[[  68.17   73.94  -22.08   93.22   11.37  121.82]
 [ -72.54  138.83  137.10  223.34  -30.16  142.71]
 [ 166.66   88.99  130.85  -61.79  171.03   29.00]
 [ -69.85    8.59   35.59  107.00  189.21 -249.98]
 [ 126.36 -212.33  125.08 -180.66   54.50   94.59]
 [ 107.45   92.16  -16.85   79.40   40.04  146.72]]
Counting starts at 1.
The entry just right of -212.33: 125.08
The entry in row 1 and column 2 is 73.94
Report the entry just right of -30.16.
142.71
The entry just right of -69.85 is 8.59
The entry at row 2, column 2 is 138.83
Report the entry at row 1, column 1.
68.17
Report the entry just right of 11.37.
121.82
Report the entry directly above 107.00.
-61.79
The entry in the bottom-right corner: 146.72
The entry directly above -69.85: 166.66
The entry in row 1 and column 3: -22.08
Report the entry just right of 107.00.
189.21
The entry directly above the largest entry: 93.22
Report the bottom entry of the column that holds the largest entry.
79.40
Report the entry directly below the smallest entry.
94.59
The entry in row 2 and column 1: -72.54
Report the largest entry.
223.34
Report the entry directly above 125.08.
35.59
The entry directly below -69.85: 126.36
Report the entry in the bottom-left corner.
107.45
The entry in row 3 and column 2 -> 88.99
Report the entry just right of 189.21.
-249.98
Report the entry just right of the largest entry.
-30.16
The entry directly below 107.00 -> -180.66
Report the entry just right of 93.22.
11.37
The entry in row 2 and column 3 is 137.10
The entry directly below 137.10: 130.85

Questions about the matrix below.
1) Give the entry in the top-left corner.
2) Give the last entry in the row that holds the smallest entry.
3) Give the 3rd entry on the main diagonal.
4) Give the entry just left of the smallest entry.
5) Give the largest entry.
6) Give the 3rd entry from the end, reading row by row.
7) Give the fifth entry, reading row by row.
8) Give the last entry, reading row by row.
[[-194 -204 -150 -104 -139  -99 -122 -123 -255 -171]
 [ -79   48 -147   82 -180  -38 -113  -15 -149  -49]
 [ 312  231  197  222  200  -56 -118 -197  537  -93]
 [-148  -67  -61 -259 -117  -59 -170 -108  -81  -33]
 [-182   27 -146  105 -266   91  -74 -198 -205 -204]
 [ -98 -273 -339  142 -220 -350   92    8 -311  -25]
 [ -64 -200  -78 -142    5 -191  -62 -159  -35 -224]
 [-317 -314 -413  -14 -382 -210    6  -13 -563  -64]
 [-143 -405 -254 -308  -40 -379  -23   25 -303  -97]
 [ -16 -240 -272   70 -143 -341  109  -94  -88  -85]
 [ -93 -134 -194  233 -265  -76   42 -198 -184 -154]
 [  20  161  -44  187  -95   49  -93 -152   62 -128]]
1) -194
2) -64
3) 197
4) -13
5) 537
6) -152
7) -139
8) -128

Read these off the matrix that follows. Indices start at 1.
1) Report the entry just left of 56.
2) Report the entry directly below the smallest entry.
3) Report the entry at row 3, column 1.
4) Report the entry in row 1 and column 1.
5) Report the entry just right of the largest entry.
6) Report the top-right entry.
7) Report the entry in row 1 and column 2.
8) Report the bottom entry of the column that holds the smallest entry.
[[53 59 55 38]
 [58 45 75 58]
 [67 16 76 78]
 [73 59 60 53]
 [75 68 63 71]
 [61 63 89 59]
 [61 42 75 72]
 [59 56 66 40]]
1) 59
2) 59
3) 67
4) 53
5) 59
6) 38
7) 59
8) 56

data = [5163 7823 3715 3689 2679 2499 7570 3961]
The 2nd entry from the left -> 7823
Which number is the second entry from the right? 7570
Which number is the entry just right of 3715? 3689
The last entry is 3961

-29	-10	-13	-17	3	7	-25	18	9	5	-17
106	62	92	109	8	13	72	-64	-76	76	62
-33	-23	-35	-27	-25	3	-16	5	24	-31	-17
66	47	22	32	18	12	45	-19	-44	22	52
-14	1	-1	-13	8	-1	-11	5	7	2	-4
44	24	25	50	-8	4	30	-32	-29	28	25
Counting starts at 1.
The entry directly below the smallest entry is 24
The entry directly above 50?
A: -13
The entry just right of 109?
A: 8
The entry in row 3 and column 1: -33
The entry at row 3, column 2?
A: -23
The entry directly above 52?
A: -17
The smallest entry -> -76
The entry at row 1, column 2?
A: -10
The top entry of the column that holds the smallest entry is 9
The bottom entry of the column that holds the largest entry is 50
The entry in row 2 and column 1?
A: 106
The entry just left of the smallest entry -> -64
The bottom-right entry is 25
The entry directly below -64?
A: 5
The entry just left of 47?
A: 66
The top-left entry?
A: -29
The entry directly above 76?
A: 5
The top entry of the column that holds the largest entry?
A: -17
The entry just right of 13 is 72
The entry at row 1, column 3?
A: -13
The entry directly above 45 is -16
The entry directly above 2?
A: 22
The top-right entry is -17
